Each row below holds a small network's activations on one input, seen along a few directions.
Each table varies a few parts of the input and shows all the possible inputs, shuffled.
Descriptions start from the smaller parts, as in this example, which fits no table here: values(2) and (point or line(11) or (line(6) and ring(8))).
Shared parts are said once, and a part with two or three values counts as separate values.

Other details of the inputs shift rows strongly along two fixed directions, in all tables alike. That doesn't count.

Rows:
x1: [  2  29  -9  15 -35  13  -3  -1 -20  -6 -12   1  -4  23]
x2: [ 34  27  25  73 -51  33   8 -24 -14  12  17 -56 -13  28]
x3: [-52 -79  73  -7  16 -43   8  29  -6 -11  39 -27  11 -33]
x4: [ 24  32 -22  40 -35  42  10  -2  16   7  39 -40  -3 -13]
x5: [-10  33 -22   0 -11  30 -11  -2   1  35  -3  -7  -6  23]
x6: [  5  31 -21  -5 -30   9 -21  -8  -6   5   3   4 -15   5]
x7: [ -1  27 -43 -56  27  -2 -25  -7  -7  10 -28  91 -28  36]
x8: [ 40  11 -27 -24  48 -15  -9 -12 -11 -19 -61  81 -15  44]
x9: [ 39  27   7  66 -33  37  14 -16   7  -4  24 -41  17  10]
x10: [  6  22 -41 -56  33 -10 -27  -8 -16   4 -38  76 -46  36]
x11: [  0  44 -12  38 -59  38 -10  -5  -1  29  13 -68   2   4]
x12: [  8  17 -63 -47  55  -1 -15   3   2   4 -64  60 -24  26]
x13: [-52 -77  30 -24  43 -34   5  34  30   7  31 -13  37 -58]
x14: [-35 -83  55 -13  37 -44  15  36   9 -30  26 -15  19 -46]
x15: [ 41  52  10  37 -47  39  52 -29  16   8  17 -96  -2 -16]
x16: [-42 -63  59 -71  42 -67  29 -10   2   4   9   0  13 -38]
x17: [ 20  21 -64 -49  26 -10 -22  -2  -1 -15 -47  84 -16  10]
x18: [  3  41  -8  43 -40  46  -4  -6  -4  34  17 -81 -18  13]
x19: [ 17  18 -50 -39  26  -8  -9   7 -13 -30 -64  85  -4  28]
x20: [-40 -74  79  17   0 -54  -3   3  -4 -10  35 -19  38 -42]
x21: [  1  28  -5  16 -24  28   5  -1 -12   5   3   7  -8  34]
x22: [ 23  19 -58 -48  45  -7 -16  -2  -2 -11 -43  75 -37  20]
x23: [ 41  27   6  66 -44  27   7 -16  -3 -13   7 -45  21  -3]
x24: [-49 -78  29 -23  29 -44  -3  30  23  -3  18 -21  39 -69]
x25: [ 23  32  21  69 -51  39   7 -27  -5  14  26 -39   3  27]
x26: [-45 -83  51 -18  37 -41  16  36  17 -25  36   4  38 -48]
Each input here is: values(2) and (point or (values(3) and line(4))).
Question: The inputs of x16 and x15 match in every part but the values(2) part. If x18 is changed in the same way as x16 into x15, which row does it become?
Answer: x12

Rows:
x27: [ -8 -19  21  20   0  -5   1   6  -5  -2   0 -17   7   2]
x28: [-30 -17   7  -9   2  -4 -11  16   0   9  14  -5   2  -8]
x29: [ 37  47 -26  18 -26  23   3 -22 -10  -6 -25  18  -3  31]
x30: [ 37  42 -17   8   0  24  10 -15  -7  -4 -21   5 -18  35]
x31: [ 31  40 -22  11 -18  15   6 -20 -13  -3 -35   3  -7  27]
x32: [-17 -25 -22 -88  79 -46 -10   1  -1   1 -50  97 -19  17]
x33: [ -5  -6  12   2 -16 -10  -6  -3   1  -5  15  -9  10 -20]
x34: [-13 -13  11  14  -9  -2 -15  10  -1   1  21  -6   6  -7]
x35: [-16 -16   6 -19   7  -8   3   9   5   3  19  -7 -11 -18]
x36: [ -6 -17  24  29  -9   1   0   7  -1  -5  17  -9  15   0]
x37: [-22  -9   7 -20  -5 -13  -1   4   2   4   9  -8   7 -21]
x38: [ 35  40 -60  15  -3  38   4   7  16  -5 -23  -7   1   1]
x39: [-20 -12  13   4   4   2  -3   5   3  19   9 -21   5  -1]
x40: [  7 -17  21  16   1  -4  14  -1   2 -14  19  -4   3  -7]
x41: [  1 -12  11   5  -4  -4  -1   2   3  -6  26  -8  -7 -17]
x42: [-12  -5  13  -7  -3  -7   6  -6   4  14   4 -24  10 -14]
Question: What do these inputs look like to the network?
Answer: point or (values(3) and ring(5))
Question: Change only the values(3) part in x36. List by row number the other rows that result.
Answer: x29, x40
Question: A walk changes only the ring(5) part. It starts at x40 and steps to x30. List the rest of the walk in order.
Answer: x32, x35, x41

Rows:
x43: [ 16  40  -7  46 -58  40  -1  -3 -10   8  10 -44  -6  17]
x44: [ -6 -21  26  14  12 -14   6   6  -4  -9   1  -8   8   0]
x45: [-21 -41  36  12   3 -19  -4  13   4 -10  23  -3  28 -17]
x46: [-13 -29  34  19 -10 -11   2   1   1 -11  33 -10  22 -22]
x47: [ -9  -3   4 -23  10 -13  -6  -7  -3   8   2  26 -16  12]
x48: [ -8   1  -7  -4 -12   0   1   8   1  -6  12 -14   2 -23]
x49: [ 42  51 -35  42 -24  44  13 -10  -2   3 -19 -28 -16  28]
x50: [ -9 -22  37   5  -3 -15   9  -2   5  -4  23  -4  17 -17]
x51: [ 16  -5 -17  -1  12  -1   0   8   4 -15 -16  15  -2   3]
x52: [ 35  70 -52  29 -38  53  -5  -9  -3  15   4 -21 -27  22]
x53: [  2   7 -45 -46  50 -13  -9   2   1  -2 -57  85  -2  28]
x54: [ 50  72 -76   2 -13  41  -6 -20  -5  -2 -41  48 -18  44]
x55: [ -1 -30  27   7  10 -11  19   6   7  -5  16 -35  10 -27]
x56: [ 44  68 -43  30 -30  53  13 -21   2  14 -16 -18  -7  31]
x57: [  2 -32  14   8   5 -12  10   7   8 -19  19 -15   7 -31]
x58: [  1  15 -19 -23  11   2  -4  -3   8   7  -1  14 -16   2]
x59: [-20 -20  32  -8 -12 -21   8   0  -2  -1  19 -16   5 -17]
x60: [-11  -6  -1 -14   7 -12 -14   0  -9   4   5  30 -13   7]
x61: [ -8   2 -21 -45  20 -25 -16  -2 -18 -10 -35  74 -13  20]
x62: [ -5 -40  33  -3  14 -22  17   7  13 -14  20 -19   9 -38]
x63: [  8  -8   6   7  10  -7  -7   3  -7 -19 -12  19   0  14]
x64: [ -5   8 -12 -31   6 -10   3  -1   4  -5 -12  15  -6  -7]
x65: [-22 -23   8  -5  -2  -8  -3  22   7  -4  15 -23  14 -30]
x66: [-27 -22  14  -5   3  -7   5  15   7   2   8 -28  12 -26]
x67: [ 14  12 -16 -15   9   1   7  -7  11  -3 -13  28   2   0]
x68: [ 25  59 -22  34 -50  51  15 -15  -2  15   5 -65  -9  10]
x69: [-16  -5  -4   1   9  12  -4  10   9  14   9 -20  -5  -7]
x70: [ 39  38  -2  57 -45  37   7 -16 -10 -12  12 -36  -9  16]
x71: [-12 -30  15  12  -1  -4   3  18  17  -6  25 -22  28 -30]
x72: [ -8  -1 -23 -23  21   0 -18  18   5   6  -7  23  -7   1]
x73: [ 10  -3  11  -7  19 -12   6  -6 -11  -6 -15  14  -2  15]
x74: [-23 -28  35   1  -1  -8   4  -1   1  15  31 -30   0  -9]
x75: [-23 -23  20  -7   8  -3   4   5  13  12  29 -39   4 -24]
x76: [-21 -29  35  22  -1 -10   6   7   4   2  20 -20  25 -12]
x77: [-35 -35  39   6  -6 -16   5  12  -3   5  19 -30  14 -20]
x78: [ 40  59 -29  51 -55  43  -7 -25   2  22  -1 -60  -7   4]
x79: [-10  -4 -23 -42  35 -16 -27   7 -12   4 -33  78 -19  31]
x80: [ 14   0  13  -4   8 -10   5  -8  -6 -14  -9  18  -6   8]
x81: [  1   1 -18 -52  46 -26  -8  -9 -11  -1 -49  89  -1  35]
x82: [-16  -6 -22 -46  44 -16 -21   1 -10  10 -41  77 -21  37]
x83: [-10 -16  20   4  -2 -22 -18 -13  -2   8   0  -9  10 -13]
x84: [-23 -23  35  -3 -10 -14  11   0  -5   7  19 -34  10 -13]
Question: The inputs of x73 and x55 match in every part but one. If x84 is changed in the same way as x73 into x55, which row does it become?
Answer: x68
Question: The inputs of x56 and x81 match in every part but one. If x48 is changed in the same way as x56 into x81, which row does it become?
Answer: x61
Question: What do these inputs look like to the network?
Answer: values(2) and (point or (line(4) and ring(5)))
Question: Change only the line(4) part in x63. List by row number the other rows that result.
Answer: x43, x45, x79
